A small network was shown many inputs. Here are its activations along a few directions, one row for each input.
In each table, some parts of the input vary, and every possible input appears once, in random order.
Descriptions start from the smaller parts, as in this example, which fits no table here: ring(8) and (point or line(9) or (values(3) and line(6))).
Shared parts are said once, and a part with two or three values counts as separate values.
In the rows, zero is written as 128.

Other details of the inputs shift rows strongly along two fixed directions, in all tables alike. That doesn't count.

A family of inputs:
row 1: [151 145  99 172 132 112 127  95  83 118 146 172  92 104 148 147]
row 2: [140 127 185  83 106 183 106 202 151 156 128 144 131 106 184 185]
row 3: [ 94 135 123 123 149 136 144 118 135 107 120  97 144 151  70  95]
row 4: [117 119 123 170 123  88 140  86 119 108 171 176 133 113 150 121]
row 5: [121 152 107 142 128 164 120 111 105 135 108  97 118 135  80 109]
row 6: [118 138  91 170 110 125 112  85  88 104 140 146  96 111 153 124]
row 7: [150  94 178  77 144 147 154 187 163 157 134 170 148  90 162 169]
row 8: [154 127 181  83 153 117 132 181 151 157 138 129 162 124 163 166]
row 9: [147 104 171 103 144 125 146 172 149 156 142 116 135 126 136 158]
row 10: [132 155  88 163 121 100 113  78  99 127 133 169  95 126 140 124]
row 11: [ 86 123 113 104 145 167 150 123 148 106  88  67 138 157  46  77]
row 12: [117 123 108 170 122  75 129  74  99 121 155 128 142 129 139 104]
row 13: [125 113 115 143 134  70 139 102 124 132 146 138 109 140 136 124]
row 14: [113 110 142  89 154 144 146 154 160 130 103 124 144 120 112 122]
row 15: [105 149 116 131 130 195  92 120 130 119  89  55 134 157  63  76]
row 16: [142 111 168  84 134 128 139 165 166 153 144 136 134 145 146 156]
row 17: [130 114 107 150 128  94 162  90 119 107 151 173 114  98 128 128]
row 18: [104  98 152 115 132 158 130 148 149 142 115  54 144 165  91  98]
row 19: [131 142 139 135 119 168 105 132 123 140 125 122 126 127 137 122]
row 20: [109 126 128 101 134 125 128 127 123 145 115  79 150 167  95  95]
row 21: [143 121 171  90 150 133 143 171 172 141 137 120 142 134 134 160]
row 22: [152 150 135 154 115  95  97 123 133 127 157 191 110  78 188 168]
row 23: [173 120 133 161 117  58 125 116 120 118 154 178 133 105 191 152]
row 24: [145 104 141 156 139  73 126 116 143 124 158 149 124 114 163 147]
row 25: [121  88 161 101 130 155 140 159 158 143 123 146 152 112 151 128]
row 26: [147 151 124 137 111  90 112 122 123 147 148 203  97  99 183 173]
row 27: [ 92 152 111 119 117 194 117 132 119 141  85  49 125 149  37  93]
row 28: [110 125  83 175 129  87 153  59 108 103 148 109 114 136  77  98]
row 29: [129 124 111 159 149  60 143  95 124 116 146 135 111 124 131 131]
row 30: [ 96 107 115 128 131 159 133 109 149  97 105  85 141 146  69  76]
row 31: [ 92 132  82 164 128  79 143  59 103  99 146 147 116 146  94  84]
row 32: [166 109 185  98 113 133 131 188 144 155 134 136 156 128 184 158]
row 33: [170 140 130 163 134 106 102 116 114 111 159 198 102  91 202 164]
row 34: [ 90 126  92 178 133 104 130  60 117  84 139 114 137 141  77  74]
row 35: [130 139 165 109 108 170 103 169 144 156 128 130 131 112 154 150]
row 36: [129 139 104 171 121 138 111  92  92 111 136 140 103 124 145 112]
row 37: [117 105 158 112 126 158 134 146 160 137 134  87 148 153 110 120]
row 38: [ 94 102 114  99 135 141 142 124 141 132 100 117 133 143  93  89]
row 39: [ 81  97 118 113 140 179 127 123 153 112  80  60 156 151  51  60]
row 40: [138 147 163  80 129 165 115 191 152 146 109 137 122 112 155 190]
row 41: [156 126 132 148 135  60 143 110 105 139 172 171 137  99 170 159]
row 42: [133 131  90 174  99  86 134  91  96 112 141 141 136 127 144  99]
row 43: [147 130 155  76 127 170 112 185 139 154 120 154 113 128 175 181]
row 44: [133 114 124 160 131  88 129  93 144 108 158 139 128 124 135 131]
row 45: [133 135 131 108 128 179 123 157 114 137 115 116 114 121 123 156]
row 46: [153 132 182  86 118 166  96 200 162 145 131 155 129  96 188 194]
row 47: [142 121 148  98 124 152 143 169 125 148 105  77 153 151  98 120]
row 48: [150 123 141 104 118 107 137 150 125 146 122 129 137 148 147 133]
row 49: [ 88 144  96 113 109 168 112 121 117 128  87  86 107 159  79 109]
row 50: [149 131 128 103 112 116 136 159 127 147 124 139 142 143 149 128]
row 51: [127 127 116 161 134  83 154  90 110 110 169 174 125 106 128 130]
row 52: [134 167  92 170 137 100 118  80 103 114 127 155 101 113 130 130]
row 53: [146  93 188  88 124 157 144 181 172 143 144 168 148 107 180 161]
row 54: [121 141  63 171 109  98 149  81  82 109 122 101 130 139  80  80]
row 55: [136 137 136  99 135 179 112 159 126 145 106 122 114 154 130 134]
row 56: [155 132 100 171 110  70 124 104 112 108 147 164 137 112 164 122]
row 57: [133 147 145  97 151 191 115 168 133 133  93  95 124 148 110 135]
row 58: [102 139 103 131 126 183  97 121 118 102  97  70 117 145  88  97]
row 59: [125 140 135 107 114 170 122 158 122 142 112 118 116 115 117 160]
row 60: [118 167 100 153 125 108 116 100 116 121 121 139 104 111 118 135]
row 61: [139 124 118 168 134  60 119  84 115 117 160 151 143 114 157 129]
row 62: [ 90 112 107 103 128 152 146 114 139 117 101  97 127 161  69  78]
row 63: [136 131 147  93 134 145 137 168 137 137  93  71 154 160 100 116]
row 64: [134 146 134 104 140 161 117 158 129 128 109 126 113 123 142 164]
row 65: [139 149  83 160 122  73 143 100 102 111 129 139 131 127 129 113]
Each input here is: values(5) and (ring(5) or line(8)).
Changing only the values(5) part turns row 13 into row 9. The same change can be made to row 43. Which row results?
> row 45
Change only the values(5) part in row 54. List by row number the other rows that result.
> row 42, row 50, row 56, row 65
Which other rows agree with row 40 in the values(5) part? List them by row number.
> row 3, row 8, row 11, row 14, row 21, row 29, row 52, row 57, row 60, row 63, row 64, row 65
Change only the ring(5) part in row 55. List by row number the other rows that result.
> row 10, row 26, row 43, row 49
Change only the line(8) part in row 12. List by row number the other rows that result.
> row 4, row 18, row 25, row 32, row 37, row 42, row 53

A family of inputs:
row 66: [154 113 176  75 125 117 147 193 154 166 135 119 144 146 150 167]
row 67: [101 174  65 183 122 127  95  64  81 109 111  84  93 139  78  98]
row 68: [ 88 156  61 176 121 159 107  60  81  94 106 114  78 138  84  86]
row 69: [118  91 189  69 125 202 147 204 170 153 116  66 169 144  93 126]
row 70: [120 104 149 108 145 164 160 150 145 130 115  72 163 142  68  97]
row 71: [103 158  67 191 104 151 108  64  80  92 113  97 105 127  78  88]
row 72: [192 117 176  96 147  63 159 181 147 165 160 186 141 112 199 198]
row 73: [107 126  95 161 153  84 154  73 110 113 129  82 131 146  59  88]
row 74: [155  89 186  89 136 125 151 177 163 150 169 201 125  98 202 194]
row 75: [102 129  76 171 121  76 122  64 111 101 115  79 122 169  86  69]
row 76: [139 102 184  64 122 179 114 213 163 165  92  40 189 177 119 102]
row 77: [141 159 159  59 121 211  99 210 139 164  77  54 133 172 105 148]
row 78: [143 112 148 138 139 112 144 130 147 110 151 141 158 111 138 128]
row 79: [151 108 180  56 142 166 154 214 146 174  94  46 191 177  92 111]
row 80: [121 137  93 184 148  50 139  61 112  92 152 131 129 125 108 105]
row 81: [ 77 102 117  95 155 172 167 123 156 114  91  95 138 135  43  85]
row 82: [147 103 128 187 120  61 129  84 132 100 179 196 125  80 192 141]
row 83: [125 162  80 198 108 121 111  71  80 100 137 149  98 103 126 119]
row 84: [145 150 125 154 112 153 105 130 111 126 135 152 112  96 155 153]
row 85: [126 115 184  51 130 169 130 204 173 174 105  64 170 186 100 118]
row 86: [124 113 110 154 146  67 154  83 147  87 159 234 116  69 168 146]
row 87: [177 165 114 154 103  92 110 130  78 145 137 165 118 113 196 160]
row 88: [114  87 179  73 141 171 128 178 199 131 121 165 142  99 159 156]
row 89: [ 95 106  87 152 150 117 163  68 113 100 124 110 116 144  66  77]
row 90: [155  86 196  96 142 136 123 178 183 140 160 197 132  97 219 184]
row 91: [110 125  88 159 108  83 137  80  93 126 126  84 152 171  91  56]
row 92: [120 178  67 201 122  89 103  52  71 104 135 134  83 116 120 123]
row 93: [ 88 108 115 121 153 165 140 108 143  97 106  78 140 162  61  71]
row 94: [126 108 216  47 144 186 122 216 190 179 122  73 177 162 114 142]
row 95: [124 146 105 139 122 136 110 111 123 115 130 215  80  70 167 166]
row 96: [133  93 187  78 136 130 146 172 190 147 159 227 139  80 198 184]
row 97: [138 107 138 162 116  77 142  98 131 121 180 189 136  97 172 135]
row 98: [ 97 143 108 118 123 215 100 125 115 118  89  81 102 151  78 104]
row 99: [176 165  90 177  98  66 107 101  69 134 148 179 107 102 199 156]
row 100: [176 132 140 133 140  43 143 136 136 128 161 183 138 118 187 166]
row 101: [116 179  65 162 111 121 105  86  78 116  97  84  95 158  89  99]
row 102: [155 167 112 130 114 122 102 139 104 144 120 135 100 130 155 157]
row 103: [131 161 106 120 102 173 102 145  89 143  82  49 141 168  93  99]
row 104: [118 147  97 151 124 162 102 103 103 116 122 149  83 116 132 128]
row 105: [139  93 170  90 133 110 160 161 172 138 164 235 121  68 198 198]
row 106: [146 171  95 186 120  80 100  78  86 116 154 172  87  96 167 166]
row 107: [125 149 112 138 124 138 114 116 122 114 131 220  80  70 173 168]
row 108: [106 111 157 111 143 153 109 144 164 132 112  55 152 157  93 105]
row 109: [153 127 117 144 129  68 142 119 109 122 135 121 164 145 136 102]
row 110: [151 139 155  99 125 157 113 168 147 136 137 233  96  62 205 208]
row 111: [ 89 119 120 125 133 134 141 115 129 129 118  48 139 165  52  91]
row 112: [109 123  73 167 104  72 151  74  78 119 124  76 141 165  81  65]
row 113: [100  91 188  52 140 217 132 190 184 154 108  82 158 168  96 110]
Changing only one part turns row 81 into row 73. The same change can be made to row 96. Which row results?
> row 94
What do these inputs look like to the network?
> line(6) and (values(3) or ring(5))
Change only the values(3) part in row 68. List by row number the other rows that result.
> row 98, row 104
Change only the ring(5) part in row 97. List by row number the other rows that result.
> row 69, row 70, row 78, row 82
A walk changes only the ring(5) part. It starts at row 74 and steps to row 113. List the rest of the walk in order.
> row 90, row 93, row 89

A family of inputs:
row 114: [101 140  70 177 119 117 130  63  88  99 118 105 113 135  81  81]
row 115: [140 107 159 113 140 107 145 146 152 138 148 144 144 124 148 145]
row 116: [110 108 122 134 134 107 148 106 136 117 135 122 138 135 106 105]
row 117: [ 80 137  82 141 127 153 126  87 113 106  93  70 118 158  49  69]
row 118: [130 123 148 115 129 150 122 149 144 133 129 135 132 119 140 141]
row 119: [159 137 136 134 127  89 127 134 123 137 151 180 119 104 183 169]
row 120: [145 132 123 139 123  91 127 119 120 129 146 179 115 109 173 152]
row 121: [149 130 157 109 125 143 121 165 135 148 132 131 135 123 154 155]
row 122: [124 138  95 176 125  89 123  74 105 105 146 151 108 114 134 121]
row 123: [127 137 116 145 123 122 121 113 116 123 127 114 128 133 119 116]
row 124: [111 133  93 154 122 114 123  90 111 109 120 116 120 139 108  96]
row 125: [111 134 105 134 119 139 125 112 114 124 112 105 120 145 101 104]
row 126: [147 129 154  99 134 144 129 168 141 144 125 144 134 118 150 157]
row 127: [143 132 149 111 135 131 124 152 140 140 134 149 123 118 154 160]
row 128: [118 124 161  73 131 202 123 185 155 150  98  87 139 146 102 132]
row 129: [114 111 121 130 135 115 150 115 132 119 126 103 146 143  94  97]
row 130: [123 129 146 108 130 171 119 154 137 139 116  98 132 139 112 129]
row 131: [132 118 111 159 130  64 147  90 117 117 152 143 133 126 132 115]
row 132: [107 137  69 187 123  80 128  49  98  90 138 152 101 115 117 100]
row 133: [156 134 139 134 128 100 126 132 125 136 156 188 109  98 184 177]
row 134: [129 127 162  73 132 199 126 192 149 152  97  86 145 145 104 134]
row 135: [119 137 111 138 127 127 122 114 119 120 115 100 129 142 104 107]
row 136: [ 97 138 115 108 125 184 121 138 123 132  84  39 137 174  51  84]
row 137: [143 124 149 119 123 132 120 149 137 137 136 147 133 120 161 146]
row 138: [153 131 130 149 126  98 129 121 121 123 153 182 122  96 175 156]
row 139: [149 127 158 111 136 130 121 159 147 139 138 154 129 113 165 165]
row 140: [128 138  88 172 126  86 132  78 103 103 138 155 113 112 133 117]
row 141: [130 124 146 113 127 154 123 149 138 137 128 135 127 119 139 143]
row 142: [115 100 163  78 136 166 141 173 162 146 107  71 166 164  91 104]
row 143: [152 123 161 109 122 136 121 165 139 148 141 158 131 114 177 164]
What do these inputs look like to the network?
> values(5) and (point or ring(5))
Changing only the values(5) part turns row 138 into row 118. The same change can be made to row 140. Which row results?
> row 132
Change only the values(5) part in row 141. List by row number the other rows that result.
> row 114, row 121, row 130, row 143
Which other rows agree with row 120 in the values(5) part? List them by row number.
> row 124, row 125, row 137, row 142, row 143
A walk changes only the ring(5) part. It starts at row 122 and steps to row 139. List the rest of the walk in order.
> row 127, row 133, row 130
